A small network was shown many inputs. Here are its activations along a few directions, one row for each input.
Each table varies a few parts of the input and shows all the possible inputs, shuffled.
A made-up example of a description, with smaller parts first: one of 8 places around a ring, together with either a single point or (one of 2 separate values, together with one of 4 places along a line) or one of 11 places around a ring.
Shared parts are said once, and a part with two or three values counts as separate values.
In the rows, 128 means zero.

Other details of the inputs vary at random and push rows far along three fixed directions, the same in every table; ignore that.

A family of inputs:
row 1: [ 71  78 135  85 114 143  84 174 120 129 105]
row 2: [166 184 109 158 118  67 104 115 175 120 154]
row 3: [198 196 107 182 173 114 112   7  67 141 131]
row 4: [149 174 133 142 175 167 135 185 173  70 103]
row 5: [127 123 151 137 102 149 119  72  79 169 136]
row 6: [ 88 149 152 122 131 146 102 189 154  87  66]
row 7: [ 81  69 191 124  97 196 154 176 104 130 151]
row 8: [120 105 105 156 155 111 155 105  80 224 131]
row 9: [174 145  75 144  94  94 125 175 179  95 151]
row 10: [195 243  90 143 189  86  84 117 188  90  85]
row 11: [105 119 111  87 146 135 113 165 174 111 123]
row 12: [111 150 120 116 127 190  82 162 147 129  61]
row 13: [ 97  81 133 114  97 110 148 113 141 145 192]
row 14: [ 96  91 142 116  82 168 186 141 155 131 172]
row 15: [203 207  61 172 135  97  92 167 220  81 118]
row 16: [ 82  75 129  91 112 140 121 154 163 133 159]
row 17: [194 155 110 136 144 112 128  60  89 144 133]
row 18: [119 158 105  95 183 210  37 150 131 132  39]
row 19: [121 125 157 109 127 105 120  77  75 146 112]
row 20: [130 175 109 112 150 121 100 166 207 106 109]
row 21: [180 161 108 133 139 123 138  64 107 147 154]
row 22: [102 116 158 108 133 126 133  60  82 160 140]
row 23: [145 166 105 129  97  73 123 189 206  92 127]
row 24: [177 222 117 166 165  84  93  63 146 125 122]
row 25: [130 173 124 135 117 104 154 167 231  91 145]
row 26: [ 80  79 158  75 132 209 140 152  93 134  78]
row 27: [ 90  96 159 116  81 118 143 124 130 153 163]
row 28: [120  61 120  96  84 130 151 142 100 139 154]
row 29: [119 137 125 123  98  99 164 150 199 117 176]
row 30: [137 127 106 124  79 138 181 159 192 122 178]
row 31: [ 75  94 160 109 123 215 143 153 125 126 119]
row 32: [176 173 116 143 125  58 157 121 187  95 144]
row 33: [ 73 110 174  81 156 174  92 170 111 108  39]
row 34: [113  82 178 154 120  95 176  86  86 121 195]
row 35: [143  99 110 116 144 148 113  49  56 171 159]
row 36: [163 117  81 134 124 112 141 115 147 116 183]
row 37: [149  98 119 112 153 146  92  49  42 164 123]
row 38: [174 178 129 165 147  64 149  94 154  90 147]
row 39: [179 128  88 138 129  99  99  97  92 124 137]
row 40: [101 109 160 117 124 125 150  68  93 151 154]
row 41: [177 141 117 138 112 103 174  92 118 128 161]
row 42: [105  96 177 146 137 120 155  82  84 129 185]
row 43: [142  99 111 131 127 143 102  69  88 167 167]
row 44: [105 160 131 104 133 132  79 175 156 106  60]
row 45: [113 140 170 165 171 136  97  37  52 147 139]
row 46: [112 137 163 143 111 102 116  58  65 152 130]
row 47: [156 113 133 119 120 124 121  54  35 166 120]
row 48: [216 190  52 158 162  86 108 151 197  75 124]
row 49: [180 170 100 162 156 129  88  28  78 158 144]
row 50: [ 62  77 179 117  76 137 167 165 157 124 170]
row 51: [ 98  59 128  85  93 106 139 169 144 114 150]
row 52: [119  65 120 121  60 121 153 138 107 147 174]
row 53: [101  76 115 158 104 110 225 170 145 184 163]
row 54: [174 166  96 141  71  92 157 178 191 100 145]
row 55: [120  68 121 100  84 139 194 121 123 149 205]
row 56: [ 98 113 171 151  94 114 169 188 185  93 182]
row 57: [145 122  56 175 147  82 167 182 172 166 142]
row 58: [ 82  90 162  89 144 207 106 174  87 113  38]
row 59: [ 83 137 159  94 162 234  51 144  92 145  21]
row 60: [112 147 159 146 140 124  84  44  67 168 115]
row 61: [106  65 142  98  95  92 176 107 116 140 185]
row 62: [109  85 123 106 135 113 118  88 104 146 170]
row 63: [140 152 125 146 115  84 191 165 221  70 172]
row 64: [ 92  79 124  95 120 194  70 153 108 148  97]
row 65: [ 58  85 174 101 106 162 158 158 152 123 152]
row 66: [137 144 147 183 151 150  86  15  23 160 122]
row 67: [171 191  78 116 170  91  92 184 219  71  89]
row 68: [115 124 144 105 107 101 157 184 175  88 116]
row 69: [ 95 111 132  64 177 219  66 145  85 142  26]
row 70: [117 119 136 144 136 108  74  43  63 168 141]
row 71: [133  90 132 126  82 128 128  78  50 175 161]
row 72: [ 74 113 154  59 173 185  78 151 115 129  34]
row 73: [229 217 102 185 168  83  93  49  97 109  89]
row 74: [ 78 112 140  83 146 232  49 152  95 155  41]
row 75: [101 181 136 102 156 154  61 176 146 104  30]
row 76: [104  91 157 115 104 109 176  99 117 132 158]
row 77: [128 200 106  90 212 162  35 161 171  98  19]
row 78: [133 115 120  99  98  82 151 181 183  96 137]
row 79: [122 101 137 117  99 141 186  68  79 162 184]
row 80: [108  59 153 115  89 151 208 153 131 112 169]
row 81: [101 169 161 129 167 158  76 199 143  80  49]
row 82: [132 112 131 112 148 101  76  65  59 148 111]
row 83: [105 142  64 133 210 160  78 195 125 168  45]
row 84: [124 102 108  94 136 112 120 172 176 101 134]
row 85: [151 106  98 113  75 106 175 179 163 104 155]
row 86: [ 91  68 184 115  94 116 183 177 139  95 163]
row 87: [131 160 152 122 188 187  75 179 105  91  28]
row 88: [143 139 111 141 101  70 110 115 131 125 156]
row 89: [191 182 132 201 125  87 138 125 120  88 166]
row 90: [112  77 144  97  75 138 183 147 108 131 147]
row 91: [190 181 109 168  92  90 157 157 185  91 141]
row 92: [145 127 128 113  91  69 166 158 170 106 151]
row 93: [185 190 112 175 133 107  95  48  65 138 106]
row 94: [167 166  90 219 178  77 159  78  86 176 135]
row 95: [ 92  78 136 118  92 114 120 137 147 139 170]
row 96: [ 66  80 169 104 103 204 123 169  83 130  84]
row 97: [116  83  97 153 144 107 168 138  96 214 148]
row 98: [146 189 140 170 140  94  99  73 124 130 124]
row 99: [107 136 135 115 162 202 128 161 140  97  78]
row 100: [120  99 164 162 116 153 173 111 102 128 201]
row 101: [143 101 149 141 113 137 206 191 162  81 174]
row 102: [180 189 103 230 202  78 138  95  99 161 120]
row 103: [140 171  75 159 173 117 152 206 191 154  75]
row 104: [131 137 116 122  92 148 179 167 198 115 159]
Description of these inputs: one of 8 places along a line, together with either a single point or (one of 2 separate values, together with one of 6 places around a ring).
Q: The inputs of row 25 and row 29 match in every part but the place on the line of 8. If row 40 is changed in the same way as row 25 into row 29, which row does it become?
A: row 10
Q: The inputs of row 61 and row 67 match in every part but the place on the line of 8. If row 85 is changed in the same way as row 61 into row 67, which row does it become?
A: row 28
Q: The inputs of row 65 and row 13 match in every part but the place on the line of 8. If row 31 is changed in the same way as row 65 into row 13, which row does it become?
A: row 18
Q: Which other rows agree with row 22 in the place on the line of 8? List them by row number.
A: row 5, row 19, row 24, row 32, row 41, row 60, row 75, row 79, row 90, row 93, row 103, row 104
Q: Which other rows agree with row 64 in the place on the line of 8? List them by row number.
A: row 1, row 9, row 16, row 36, row 39, row 43, row 48, row 51, row 62, row 83, row 84, row 95
Q: Which other rows does row 26 become when the choice among 2 separate values takes its other values? List them by row number.
A: row 76
Q: Start at row 63 and move only the place on the ring of 6, one step at a time. The first step leads to row 65. Which rows follow, in order?
A: row 50, row 6, row 33, row 38

A family of inputs:
row 105: [143 189 123 144 145 112 109 143 190  83 122]
row 106: [112  91 112 118 173 154  71  40  14 218 106]
row 107: [107 108 116 135 127 149 119 179 134 155 107]
row 108: [ 89  42 139  57  46 144 142 142 133 127 172]
row 109: [183 188 120 161 139  62 116 117 159  76 129]
row 110: [201 161 121 189 114  54 180  53 104 122 186]
row 111: [158 203 126 148 177  92  81 102 124 101  74]
row 112: [123 150 146 119 160 192  82  89  84 128  89]
row 113: [161 189  67 144 194 128  77 198 189 110  47]
row 114: [103 112 149  95 138 185 112 158  98 116  67]
row 115: [ 85  66 166  90  91 184 155 135  84 137 132]
row 116: [ 95  67 129 112  98 153 156 174 125 163 136]
row 117: [135 116 131 148  84 117 199 153 185 107 196]
row 118: [ 94 156 162  95 165 188  48 130 117 108  64]
row 119: [106  87 101  98 142 147 149 176 145 151 119]
row 120: [144 156 146 166 134  74 137  56 108 133 171]
row 121: [139 140 123 146 107 113 190 181 201  94 156]
row 122: [145 100  96 160 124  71 152  28  57 225 195]
row 123: [112 110 159 106  75 113 157 175 180  79 163]
Q: Describe the family of inputs behind these rows.
A: either a single point or one of 6 places along a line or (one of 2 separate values, together with one of 6 places around a ring)
Q: Which other rows does row 110 become when the choice among 2 separate values takes its other values? List them by row number.
A: row 111

A family of inputs:
row 124: [132 138 120 148 158 117 119 101  95 153 122]
row 125: [128  84 136 144  92 128 168  96  99 148 182]
row 126: [ 85  87 133 101 133 145 111 126  92 161 111]
row 127: [183 160 114 165 141 104 124  61  90 139 138]
row 128: [144 133 110 113  96 123 154 197 203  87 145]
row 129: [115 121 112  99 118 127 135 225 213 108 100]
row 130: [108  77 138 135 102 105 186 105  99 170 190]
row 131: [182 210  90 183 190  93  84  84 115 136  94]
row 132: [158  99 131 181  87  80 196  72 104 160 222]
row 133: [183 197 101 179 167 101 111  86 113 130 110]
row 134: [204 218 116 183 108  44 166 131 222  41 185]
row 135: [107 120 136  93 143 181  78 115  87 140  83]
row 136: [ 94 155 152 104 116 150 132 215 210  52  95]
row 137: [130 100 138 146 112 124 166  98  95 156 164]
row 138: [ 78  71 142  86 110 150 127 118  94 156 134]
row 139: [ 90  87 140  91 124 153 109 118 100 154 127]
row 140: [101  60 139  99  52 136 185 180 159 123 191]
row 141: [ 85 120 137  82 173 188  46 132  96 144  43]
row 142: [122 138 110 102 148 130 108 224 202  98  75]
row 143: [109 103 140 111 135 174 113 121  88 143 104]
row 144: [151 210 152 142 184 136  69  83 111  90  74]
Q: Describe the family of inputs behind these rows.
A: one of 3 separate values, together with either a single point or one of 6 places around a ring
Q: Which other rows does row 143 become when the choice among 3 separate values takes its other values? List them by row number.
A: row 125, row 127
